A small network was trained on invented records. Each row is its activation on one of them, seen along a few directions.
After each row come some of the record's fields: Rur, Zire, Mezu, Beti, Lum.
Not every record has every field; a missing one is left out.
Other fields move the rows too, some of them a lot.
 26.5   1.5   2.1   8.7  13.0  30.5 -16.3  22.0 -42.3 -44.6  -5.4   3.6  -3.6 -22.4
Rur: v2 / Mezu: k1 / Beti: z2 / Lum: j4
 -8.0  -5.4  13.6  -1.2 -31.9  19.7 -29.1 -19.1  58.0  63.4  -1.1 -11.6  -5.5  24.2
Rur: v1 / Zire: s2 / Mezu: k1
 -8.7 -10.5  -4.0   2.5 -51.6  -5.6  -0.4 -30.5  59.1  54.1  21.5 -44.3 -14.7 -10.3
Rur: v1 / Zire: s1 / Mezu: k2
-18.2 -33.4  -4.1  -7.5 -30.8 -25.8 -19.4 -15.0  -1.3  29.8  16.9 -12.2 -15.3  16.0
Rur: v1 / Zire: s1 / Mezu: k2 / Beti: z2 / Lum: j4
 42.2   6.7  -7.3  -7.0  10.9   2.9  17.5  46.3 -35.6 -36.5  -9.4  30.0  -2.0  13.9
Rur: v1 / Zire: s1 / Mezu: k1 / Beti: z2 / Lum: j2
 17.5  22.1 -14.0 -13.7   8.5  -1.0  10.2  28.5  -7.5 -46.1  11.8  27.0  29.9   4.8
Rur: v1 / Zire: s1 / Mezu: k1 / Beti: z1 / Lum: j2
  0.8  -3.6  -1.0  13.8 -10.6  17.1  -2.9   5.7 -29.2  -4.5  20.0  -7.6 -10.4   3.6
Rur: v1 / Mezu: k1 / Beti: z2 / Lum: j4
 10.8   5.0   1.1 -18.0  26.6   9.0  32.7  30.5 -32.8 -33.6 -23.2  22.2  -2.4   5.2
Rur: v1 / Zire: s1 / Mezu: k1 / Beti: z2 / Lum: j2
-25.9 -15.2  10.6  17.3  -4.7   0.2 -10.3 -14.5   1.4  -0.6   4.3  -7.7 -10.8  16.7
Rur: v2 / Zire: s1 / Mezu: k1 / Beti: z2 / Lum: j4
 -8.9  -2.3  -0.4   1.9 -36.7   1.9  -9.2  -7.9  52.2  53.8  13.0  -9.5 -11.6   2.0
Rur: v1 / Zire: s1
 28.5  16.2 -28.1  -8.8  -0.4   0.9 -11.6  11.7  -5.5 -36.8   6.1  13.2  -3.1  13.3
Rur: v3 / Zire: s1 / Mezu: k1 / Beti: z2 / Lum: j2
  4.8   3.8  16.6   4.3   0.2   6.9   7.5 -19.9   6.0   7.7  12.1  19.1   0.4  -4.2
Rur: v1 / Mezu: k1
-22.0   5.1  -6.6  12.8 -15.0   0.8 -15.7 -13.4  33.6  29.1  -0.4   8.1 -12.7  -7.4
Rur: v2 / Zire: s1 / Mezu: k1
-18.8 -20.4 -12.3   5.8 -42.5 -25.2 -18.4 -37.5  36.0  73.9  17.3 -13.2  -6.3   9.1
Rur: v1 / Zire: s1 / Mezu: k2
 38.0   4.9 -22.7  -9.1  36.0  18.5  13.6  37.7 -16.5 -33.0  -5.7  24.2  30.4  -1.5
Rur: v3 / Zire: s1 / Mezu: k1 / Beti: z1 / Lum: j2
  1.6  -9.3  -7.2   1.8  -2.9  17.9 -14.1 -28.4  -6.2  37.5  10.0  27.7  20.1  10.6
Rur: v1 / Mezu: k1 / Beti: z1
 11.8  19.0 -11.2 -18.6  18.7  -5.6  -8.9  14.7 -10.0 -47.6 -14.0  19.0   5.7   7.2
Rur: v3 / Zire: s1 / Mezu: k1 / Beti: z2 / Lum: j2
 15.2 -13.5   9.5   3.4  -0.8 -26.6 -10.6 -20.1  12.4   3.9  18.8 -16.2 -15.1   0.8
Rur: v3 / Mezu: k2 / Beti: z2
 31.9  12.4 -18.7   8.1  39.2 -25.6  11.8  53.7 -46.3 -42.0 -16.7  -8.1  -7.8 -24.4
Rur: v3 / Mezu: k2 / Beti: z2 / Lum: j2
 22.3  11.3 -10.1  22.8   3.0  37.6 -27.1  21.5 -15.0 -31.1  -1.6 -14.9  34.8 -20.8
Rur: v3 / Mezu: k1 / Beti: z1 / Lum: j4
-10.1  -8.0 -18.4 -21.2 -22.8 -39.9  -9.8 -13.8  -8.4  43.4   9.9 -10.3 -11.3  29.8
Rur: v1 / Zire: s1 / Mezu: k2 / Beti: z2 / Lum: j2
 -9.4  -0.1 -18.2  22.3 -23.7   3.6 -13.4 -26.2  42.5  51.1   5.6 -10.1 -15.4 -13.2
Rur: v2
-26.5  -3.0   8.9 -26.0   6.5  17.2  17.6 -24.0  14.4  -3.5 -10.6 -14.9 -13.5   8.1
Rur: v2 / Zire: s1 / Mezu: k1 / Beti: z2
-14.1  25.6  -3.1   4.3  24.4 -20.2  -7.1  10.6  -7.4 -29.0 -12.7   6.7   3.7   5.8
Rur: v3 / Zire: s1 / Mezu: k1 / Beti: z2 / Lum: j2
  8.5   0.3  -7.3  -2.2  24.7 -19.8  33.7  21.3 -31.0   1.8 -18.7   7.8  35.2 -24.6
Rur: v1 / Mezu: k2 / Beti: z1 / Lum: j2
 25.2  21.5 -21.0 -15.3  26.8  -3.6  -6.5  21.5 -26.7 -44.4   9.1  25.2  -1.1   1.6
Rur: v3 / Zire: s1 / Mezu: k1 / Beti: z2 / Lum: j2
 21.4  20.4 -12.0 -10.4  18.0  -3.9   6.5   7.1 -31.4 -48.7  -5.4  32.5  -0.9  -5.3
Rur: v2 / Mezu: k1 / Beti: z2 / Lum: j2
-17.3 -15.5  -5.7  -5.3  -1.5  21.5  13.6  -7.5   0.6 -17.9  14.9 -16.7  -4.8   9.3
Rur: v3 / Zire: s1 / Mezu: k1 / Beti: z2 / Lum: j4
-16.5   1.6  24.7 -14.3   1.7 -13.2 -10.7   1.0  10.4 -11.2  -0.8   5.2 -11.2  12.9
Rur: v1 / Zire: s1 / Mezu: k1 / Beti: z2
 26.7 -15.3  -1.6   3.1  -1.6 -10.3  -9.0 -39.6  16.1  21.6  28.8 -34.4 -16.4  -1.7
Rur: v3 / Mezu: k2 / Beti: z2
 21.2   3.2  -8.5   1.7   8.7   9.3  -3.3 -11.3 -12.8  -6.7  20.2  14.1 -16.2  -1.0
Rur: v3 / Mezu: k1 / Beti: z2
  0.5   8.3  25.3  11.3  -4.8  15.2 -10.6  14.7 -32.7 -23.7  17.6 -11.7  -3.7  -6.8
Rur: v1 / Mezu: k1 / Beti: z2 / Lum: j4
-13.5  -7.6 -13.1  -6.5   7.7  13.4  -2.5 -15.1  20.1  -6.0   9.0 -14.1 -11.2  12.2
Rur: v3 / Zire: s1 / Mezu: k1 / Beti: z2
 29.2  -7.1   1.1 -17.9 -14.0  23.8 -20.1  -3.8  19.0   7.9  14.7   2.0  -8.3  28.0
Rur: v1 / Zire: s2 / Mezu: k1 / Beti: z2
 -3.1  12.0  34.2   5.8  32.7  12.4 -12.5  47.1 -67.7 -35.6 -13.5   1.3  -3.6 -28.8
Rur: v1 / Mezu: k1 / Beti: z2 / Lum: j4
 29.4   0.6 -17.6 -16.0  25.6  13.5  35.1  35.2 -32.9 -67.8 -28.7  32.9  -3.2  -9.4
Rur: v2 / Zire: s1 / Mezu: k1 / Beti: z2 / Lum: j2
 -7.8  -5.6   8.4  19.6   8.0  12.1   7.2 -10.7  -2.5  12.4  25.6   8.1  33.0   4.1
Rur: v1 / Mezu: k1 / Beti: z1 / Lum: j1
 -1.1  32.1  -1.7 -36.3  40.9  29.4   5.6  57.0 -60.1 -56.3 -30.4  -5.4   4.1 -25.0
Rur: v1 / Zire: s2 / Mezu: k1 / Beti: z2 / Lum: j2
 14.7  -8.7  19.5  -3.7   4.7  32.4 -38.0  32.7 -14.8 -10.2  -9.9 -16.3   4.8  18.6
Rur: v1 / Zire: s2 / Mezu: k1 / Beti: z2 / Lum: j4
 18.1 -27.9   7.4   0.5 -21.5  16.0 -26.2 -15.9 -14.1  33.2  -1.0 -45.5  -8.3  -0.1
Rur: v1 / Mezu: k2 / Beti: z2 / Lum: j4
 20.0   1.0 -18.5   8.5   7.0   3.4  -0.5 -10.3 -11.7 -13.7  21.4  18.2 -15.9  -2.8
Rur: v3 / Mezu: k1 / Beti: z2
 -8.3  13.9  -7.9   4.0  44.1 -23.6   5.2  64.1 -36.8 -65.2 -36.1  20.7  -2.4  -5.5
Rur: v3 / Zire: s1 / Mezu: k1 / Beti: z2 / Lum: j2
 -7.2  37.2 -18.8  -9.7  47.9  -1.8 -18.1  60.2 -52.8 -43.0 -20.6  -6.1  -2.8 -12.9
Rur: v3 / Zire: s1 / Mezu: k1 / Beti: z2 / Lum: j2
-17.1   0.2   7.8  25.3   4.2  -5.6  -7.2 -32.0   9.8   9.2   8.3  -6.8 -19.1  10.3
Rur: v2 / Mezu: k1 / Beti: z2
-14.8  15.1   6.4  10.7  11.8  -6.1  13.4 -14.1  -4.0 -23.7 -10.9  -0.9   0.8  12.1
Rur: v2 / Mezu: k1 / Beti: z2 / Lum: j2
 -3.5   4.3  29.9  13.0   0.9   2.0  -9.1 -25.9   8.5  28.9   6.1  -6.6  -8.2  21.4
Rur: v1 / Mezu: k1 / Beti: z2
 -5.5  16.5  -3.1 -28.9   8.6   5.2  15.0  -0.9 -15.1 -23.1 -16.0  21.8  41.9 -15.9
Rur: v1 / Zire: s1 / Mezu: k1 / Beti: z1 / Lum: j2
-13.4   9.3  19.8  21.5 -27.6   3.3  -4.2 -21.9  28.8  48.9  10.0   9.8 -12.5  -5.0
Rur: v1 / Mezu: k1
 25.7  -7.8  -1.3  -5.3 -13.1 -21.4  -4.1 -42.1  -4.5  -8.2 -21.0  -6.0  -2.2  -7.2
Rur: v2 / Mezu: k2 / Beti: z2 / Lum: j2
 16.3   0.6   0.9 -12.3  12.0  12.1  -2.6  11.1   2.1 -14.6  27.6  24.9  20.0  -2.2
Rur: v1 / Zire: s2 / Mezu: k1 / Beti: z1
-18.1 -12.9  -9.0 -12.3 -16.3   3.9  -1.4 -13.4  46.6  19.7  -6.5   4.1 -18.1 -27.5
Rur: v2 / Zire: s1
  7.0 -16.6  -6.3  20.3  -9.4  14.0  -0.7 -17.2 -16.0  -8.7  11.6  11.4 -16.2   3.7
Rur: v2 / Mezu: k1 / Beti: z2 / Lum: j4
 10.7  16.9 -17.4 -24.5  -1.0   7.4  12.0  10.4 -19.6 -45.8  -8.2  20.4  -3.5   5.7
Rur: v2 / Zire: s1 / Mezu: k1 / Beti: z2 / Lum: j2
 -2.4 -11.0   6.4   3.7 -44.0  -5.8   4.3 -36.3  58.2  63.2  23.6 -42.8 -12.3 -10.4
Rur: v1 / Zire: s1 / Mezu: k2
-10.6  23.9   9.4  -9.4  19.3  17.6  -9.0  68.4 -56.8 -63.1  -4.2 -13.7  -4.6 -29.2
Rur: v1 / Zire: s1 / Mezu: k1 / Beti: z2 / Lum: j4
 35.8   9.7 -32.5   8.9  28.6   3.5  15.4  37.5 -34.7 -48.6  -8.7  29.4  -6.8  -2.2
Rur: v3 / Mezu: k1 / Beti: z2 / Lum: j2
-12.8 -16.5   3.8  27.5  28.0  11.6  23.8  32.0 -43.7 -16.0 -28.9   4.1 -15.9 -11.2
Rur: v2 / Mezu: k1 / Beti: z2 / Lum: j4
 -7.6 -10.7  14.9  24.4  -4.9  -0.6  -9.1  -6.5 -10.2 -23.3   3.6   7.0  -4.3   9.2
Rur: v2 / Mezu: k1 / Beti: z2 / Lum: j4
-27.5   5.0 -14.1   8.0 -21.7   1.7 -17.3  -9.3  39.8  33.8   6.4  -0.6 -10.2   1.2
Rur: v3 / Zire: s1 / Mezu: k1
 11.2 -19.3  -6.0   7.0  -7.8 -11.5   0.8  50.9 -13.3 -31.7 -29.1  -5.0  31.8 -29.8
Rur: v2 / Zire: s2 / Mezu: k2 / Beti: z1 / Lum: j4

Which values does each new row have?
-12.9  26.7  13.0 -12.1   5.0 -10.9   9.5  19.3 -11.9 -18.6  -2.4   1.4   4.1  16.0
Rur: v1 / Zire: s1 / Mezu: k1 / Beti: z2 / Lum: j2
-21.3  22.2 -11.7  -0.1  -1.9 -11.9  -4.4  -4.8  -0.1 -14.5 -15.4  -9.0  -4.0  21.4
Rur: v2 / Zire: s1 / Mezu: k1 / Beti: z2 / Lum: j2
  7.1   6.7  -0.8  13.4 -22.9  19.5  -5.4 -24.7  21.4  47.5  18.4   5.9 -12.5  -5.2
Rur: v1 / Mezu: k1
 -2.2 -22.5   8.7   6.3 -12.4   4.7   8.5  38.5  -3.1 -17.0 -12.1  20.3  28.3  14.2
Rur: v1 / Zire: s1 / Mezu: k1 / Beti: z1 / Lum: j4
 -9.1 -16.2  -7.3  -8.2 -46.5  20.5  12.2  -6.3  -6.6  -5.1  15.5  -6.6 -10.6  12.7
Rur: v1 / Zire: s1 / Mezu: k1 / Beti: z2 / Lum: j4
12.5  5.1  0.7  2.6 -7.3  7.6  0.1 -1.3 10.1 13.8 28.8 11.6 -2.7  1.7
Rur: v1 / Mezu: k1
-14.0 -10.8  -6.6  -4.6 -16.9  11.1  -0.7 -28.0  43.6  28.5  -9.8  -2.7 -19.8 -29.3
Rur: v2 / Zire: s1
  1.8   0.3   3.6  -8.7 -27.2   8.9  12.1   3.6   3.5  -7.4  18.6  22.6   2.5 -15.7
Rur: v1 / Zire: s1 / Mezu: k1
-26.1  -0.6  -5.8  29.0 -25.7   3.9 -18.8 -39.1  33.8  47.9  -0.5  10.3 -23.4 -10.1
Rur: v2 / Mezu: k1
 20.1   6.9   4.6 -13.6  -8.7   1.8  -6.3  11.9 -11.9 -12.4  24.7  19.2 -16.1   7.3
Rur: v1 / Zire: s1 / Mezu: k1 / Beti: z2
-10.5   7.5   0.9  20.2 -17.7   1.8  -9.0 -14.2  29.3  19.9   4.4  13.8 -11.5 -11.3
Rur: v2 / Mezu: k1
 27.8  -1.6 -34.1 -21.8  32.5 -14.7  18.2  53.2 -36.6 -57.9 -10.3  37.9  -4.2   6.0
Rur: v3 / Zire: s1 / Mezu: k1 / Beti: z2 / Lum: j2
-17.1   1.2  12.7  -2.3 -14.3  15.6  24.7 -24.6  17.3  16.8  16.3 -25.8 -10.7  17.8
Rur: v1 / Zire: s1 / Mezu: k1 / Beti: z2
 32.0  15.4  10.4 -10.1  41.6 -24.1  13.4  54.8 -54.6 -53.0 -38.1   3.6  -5.2 -32.1
Rur: v1 / Mezu: k2 / Beti: z2 / Lum: j2
-12.7  11.2  14.7   0.5  -1.2 -10.2 -11.0  -7.1   8.4  10.1  13.8  -7.4 -10.9  16.4
Rur: v1 / Zire: s1 / Mezu: k1 / Beti: z2
 -6.7  -1.4   8.9 -11.0  -0.5 -13.1  -6.6  10.5   2.4  -3.1  23.7   7.8 -13.5  19.9
Rur: v1 / Zire: s1 / Mezu: k1 / Beti: z2
 29.0  16.5  -9.5  -1.3  48.7  -0.5  25.1  49.4 -62.8 -72.6 -35.1  39.5  -1.3 -21.1
Rur: v2 / Mezu: k1 / Beti: z2 / Lum: j2
  8.9   9.0   6.9 -36.1 -19.8 -14.1 -13.8  -1.3 -24.0 -13.9 -19.3 -18.5   5.2 -10.3
Rur: v1 / Zire: s1 / Mezu: k2 / Beti: z2 / Lum: j2
-23.4   6.6   7.0  16.3   7.5 -12.2  -9.3  -7.5  32.8   4.9  12.3  -1.8   1.5  -1.9
Rur: v3 / Zire: s1 / Mezu: k1
  4.4   7.6 -14.2 -18.4 -14.0  -5.3  19.8 -23.8   7.6  14.7   5.1 -25.3  33.4 -14.0
Rur: v1 / Zire: s1 / Mezu: k2 / Beti: z1 / Lum: j2
  3.2  -1.4  -3.2   8.5   4.1  -0.1 -13.3 -28.7  31.3  40.0   1.0   5.7 -16.8 -32.9
Rur: v3
-10.2  -2.2  18.4 -17.5   5.4   8.8  10.5 -20.1   8.6   1.4   1.3  -5.1 -10.6  12.0
Rur: v1 / Zire: s1 / Mezu: k1 / Beti: z2
-17.8   0.5 -20.1  -4.4  -6.7   9.5 -14.4  -6.1  36.5  30.3  16.3  -1.7 -15.1  -1.8
Rur: v3 / Zire: s1 / Mezu: k1
 14.6   1.5  12.3  -2.8 -10.9   2.7  -3.9  -5.2 -10.0   3.1  16.3  37.4   2.8 -19.5
Rur: v1 / Mezu: k1
 16.6  19.0  -7.7  16.3  38.8   2.5  38.9  43.7 -48.8 -44.8 -28.5  15.7   1.1  -5.7
Rur: v2 / Mezu: k1 / Beti: z2 / Lum: j2
 21.7  21.5 -16.0 -18.1   3.3  -6.6   2.2  31.5 -21.0 -46.8   8.6  23.9  -3.7   5.7
Rur: v1 / Zire: s1 / Mezu: k1 / Beti: z2 / Lum: j2
 13.1  23.0  23.4  -1.1  17.0  -0.4   0.4 -10.8 -16.6 -15.6 -17.4  10.5   6.6  10.8
Rur: v1 / Mezu: k1 / Beti: z2 / Lum: j2
 21.6   4.5   5.2  -6.6  -5.4   2.5  21.0  25.4   5.5  -7.3 -30.5 -35.6   3.6   9.8
Rur: v1 / Zire: s1 / Mezu: k2 / Beti: z2 / Lum: j2
-18.4   6.8   2.7   8.4  12.2 -15.0 -13.2  -6.3   9.4 -11.1   4.6  -0.8 -12.2   4.9
Rur: v3 / Zire: s1 / Mezu: k1 / Beti: z2
-13.4  17.8 -11.9 -12.0  25.9   0.8   7.7  -6.9  -8.8  -2.4  -0.8 -10.8  -5.1  10.1
Rur: v3 / Zire: s1 / Mezu: k1 / Beti: z2 / Lum: j2
